Each row below is a small network's average activation on inputs in which a field has the value named, seen along a few directions.
Values that are neighbours, or in one group, have similar rows; names and order tell nothing.
Random noise pushes rows far along 15 fixed directions. That doesn't count. These rows show it; they differ only by the noise:
[-183 -170  401  132 -180  -96 -131   69   57  224  187  310  274 -113
 -103  287  155  -56 -234 -653  271  -85  150  284 -225   22]
[-196  -21  493 -293 -445 -382 -634 -263  347 -248 -268  478  -16 -124
 -400   91  155  307   89  142  174 -209   62 -109  291 -373]
[ 498 -136 -202 -147  -19  443  254 -137  -78 -105  -21   19 -241  102
  -32  261 -136  704 -112  166 -158   89  287   10 -315   94]
[-205  280 -314  241  539   28   25  312  -57  -70   28  -61 -725  120
  605 -161 -132 -530  145 -179 -262  103 -255 -481  -90  228]
[ 135   55  -32  138 -385  -32  -35  200  -31   39  -70  394  -49   12
 -101   93  243  335 -349  -20  398  123  373  -57 -247 -201]
[  54  103 -343  -80  -55  149  -25   46  398   93   21 -230 -167 -206
  185  376  374  -15  102   66 -142 -198  119 -232  329 -306]
[ 148 -280  203  422  -36  433 -348  191  188  211  -22  260   27 -180
   44  429  243  198 -361 -696  320 -209  -79  226 -383  226]
[ 270  455 -369  363  230   92  206   59    6 -113 -211  613   23  205
  109 -475 -473  -97  101  346  305 -234 -454 -291  207 -504]
[-117 -234  139  253  237  -47 -478    3 -313 -240 -577  223 -433  -35
   94 -515 -220  -16 -132  -27  415   30 -341 -270 -408  140]
[ 160 -638 -323  256 -468    4  225  531 -684   92  226  101 -163  280
   96 -151 -151  291 -521  226  213   85  180 -256 -385 -221]
[-159  322  228 -319  -61 -171 -565 -531  467  -98 -459  420  106  261
  178  267 -160   54 -191  305 -150 -276  -35  329  131  196]
[-278 -189  151 -131  295  -20 -497 -359   57  -93 -253  -74   69   96
  212  121 -220 -123   29    8 -323 -193 -345  184  -25  629]
[-323  223 -419  124  -35  370  -87 -249  744  139   40 -306 -340  422
  104  347  337  -72  260  162  464  -63  -65  242  331 -611]
[ 200  480  330  -40  123   44 -129    1  414   84 -352 -103 -292 -310
  293   38  307 -459 -365 -280 -118  -69  -73 -150   71  -25]
[-138 -377 -314 -141  365  204  134 -198 -108 -269  -16 -283  533   29
  184 -427 -300   85  286   31  810  180   71 -392 -313 -102]
[-129  220  272 -351 -246 -151    2 -436  273  -88  196  -28  253  265
 -447  308  133  220  199  243 -383  126   55  338  364  202]
[ 104   55  354  255   14 -234   92    0 -336  129  -84  222  -62  -71
 -301 -312 -352 -361  -45    3 -164 -191 -425  285  256 -328]


Field KIKOF:
duv: [ 136  226  122 -219  288  135  184 -241  171  118   46 -132 -310   21
   55  390 -241   43   53 -166 -512   -7  199  393 -152  143]
gemud: [   2 -185  254 -140 -130 -347  271  175 -233  -46  248 -115    9   10
  -64 -375 -166 -311 -112   20 -388  -90 -357 -539  199 -137]
roni: [ 684   27 -424  -47 -210  336  168  439    1 -264  459   97  557 -181
 -239  106  -11  663  400  435 -211  103  294 -206  345  113]
mitu: [-132 -174   58 -184   86  135 -155   15  -18 -205  150 -861  -54   20
  -63 -179   70 -199  413  287  104  502   88  178  217  110]
mema: [-553  -13 -102 -160  322 -119 -140 -142 -100   46 -142 -252    9  276
  511  -90   -7 -224  -81 -126   91  269  268  373 -537  807]
rimo: [-255   51 -374 -242 -194   80  380  151  363   -8  611 -423 -117  339
  121  139  222  117  404   98   23  131  286 -221  130 -276]
ton: [ -36  123  104  387  181  148  124   41   21   66 -141  -11 -243  137
 -192 -396   57  -62    8 -195  321    8 -476   -8 -255  -23]
fote: [ 276   23 -226   55 -421  150  141  -71  -15  127 -213  -82  163  449
   61 -115  -23   51 -570  730    2 -139 -252  126  198 -263]
nav: [ 717  221  -66 -265  -69  396  181  307  353 -179  372  201  104 -206
  230  423 -139  301   67   66 -434 -125  338 -319  309 -181]
The values of KIKOF form a ring.
- Which values are neighbours of duv? Give them in the order they are listed. => gemud, ton
- Which values are neighbours of mema? Give them in the order they are listed. => roni, rimo

Field BARA:
tisa: [ -50 -150  259   77   75   96 -319 -259  154 -177 -264  529  379  101
  117 -219 -503    7  -78 -108  698 -228 -185    7 -119 -380]
gog: [ 588 -368  334  242  -51  231   24  418 -496   -8  265  138  257 -405
 -465 -248 -569  223  197  -58  223  -72   61  278  107 -466]
melok: [-298   67  227 -140  245 -150 -301   58   12  -89  141  106 -494  174
  376  269 -277 -161   73 -284 -508   32   91  -94 -217  398]
gam: [-186  -86  520  264 -342 -371 -503  194  -55  -34  -94 -125  212   -4
 -296 -302  328 -344 -198  100 -137  -87 -596   52  329  410]
lovi: [ 192  280  -39 -251 -122 -278  156   46  -19 -346    9  381 -427  -32
  -48 -157  -92  313  271  296 -428  -59   41 -575  154 -150]
gade: [ 166  690   63    2 -394   40  408  118  406  236  520  119  -85  803
  -76  428 -134  -83 -257  345 -146  201  505  764  286 -445]
ladib: [-243    2    3 -252  -97 -450  -84  -86 -208    9 -244  119  192  -43
   89 -277  -26 -174 -103  251  -17  -39  112  -36    9   64]
nage: [-178 -134   19 -243 -160   80   81 -301  318  180  -21 -508  455   38
   21  -44  288 -156  -64   33  253  -95 -111  173  114 -110]
lumal: [ 210 -555  273  181  281  366 -715 -161   64 -144 -771  -28 -379 -477
   75 -203 -125   95 -107 -155  422 -430 -548 -214 -136 -272]
tis: [ 259 -478  251 -440 -339  258  -92  -85  426 -224   30  115  302  -47
  204   96    6  337 -341  -26  198 -405 -102 -737   60 -422]
sidop: [ 215  115 -329 -194  -89  169  206   15  193  171   54    9  -11  -53
  344  454   32  219 -313 -111  108    2  579    2 -344 -186]
fida: [-118   70  376  349  -27 -232 -132  370 -253  264  339  131  163  187
   77  127   59 -515 -451 -246 -561   90 -415  317   88  727]
tib: [ 396 -333  727 -187  -83  -39 -142   99 -286    7  -27  -45  -60 -251
  -41  -80 -315  -28 -496 -143 -220   11   -3  115 -213   14]
tuf: [-648  215  167  -71   23 -615 -896   28  165  -67 -360  174 -243 -347
  173  264  215 -528  200 -145  -29   40  409  171  196  165]
lusum: [  63  264  -47 -264   40  -24  100 -149 -122 -137 -288 -138 -576  244
  154 -196   38  114 -313  366 -189  473  275    3 -311  403]
les: [   1   65  -25  340  -81  134 -597   98   40 -250 -399 -118 -303   75
 -108 -339  139   71  149  370  525  231 -208   51   13  -69]
fiziv: [-283 -151 -279  320  298  -70  -49  253   17  147  196 -437  229 -314
  -16  -42   96 -585  458 -135 -163 -288 -422 -186  496  -37]
kila: [-558  461 -650  322  273 -543 -166  114 -120  109 -262  761  313 -322
  292  -21  -10 -372  381 -109  580 -113  369  -93   47 -370]
bam: [-446  449 -384  357  197 -145  -78  132  123  101   31  146 -191  276
  182   46  187 -271  112 -108   54   95 -232 -125  -72  294]
vedim: [ 268   94  -96 -168   61  -13   74  212 -196 -456  265  275  507  175
   40 -235 -434  228  141  244   63  345  323 -462  -71  316]
gefi: [  33  170  417  -72   -7 -206  184  -36 -156 -141   41   28  633 -120
 -277 -472   18 -198   65 -116   21  208 -284  -75   51  265]
sofik: [ -91 -184 -102   94   -2 -171  234   24 -153  125  121  421  156   23
 -110  -37  -25  141   17 -163 -295 -460 -346 -123   68  177]
The values of BARA form a ring.
- Which values are neighbours of fiziv? Give them in the order they are listed. => melok, gade
- Which values are neighbours of lumal? Give them in the order they are listed. => tis, fida
- Which values are neighbours of tisa? Give them in the order they are listed. => tuf, kila
- Which values are neighbours of gam? Give them in the order they are listed. => lovi, sofik
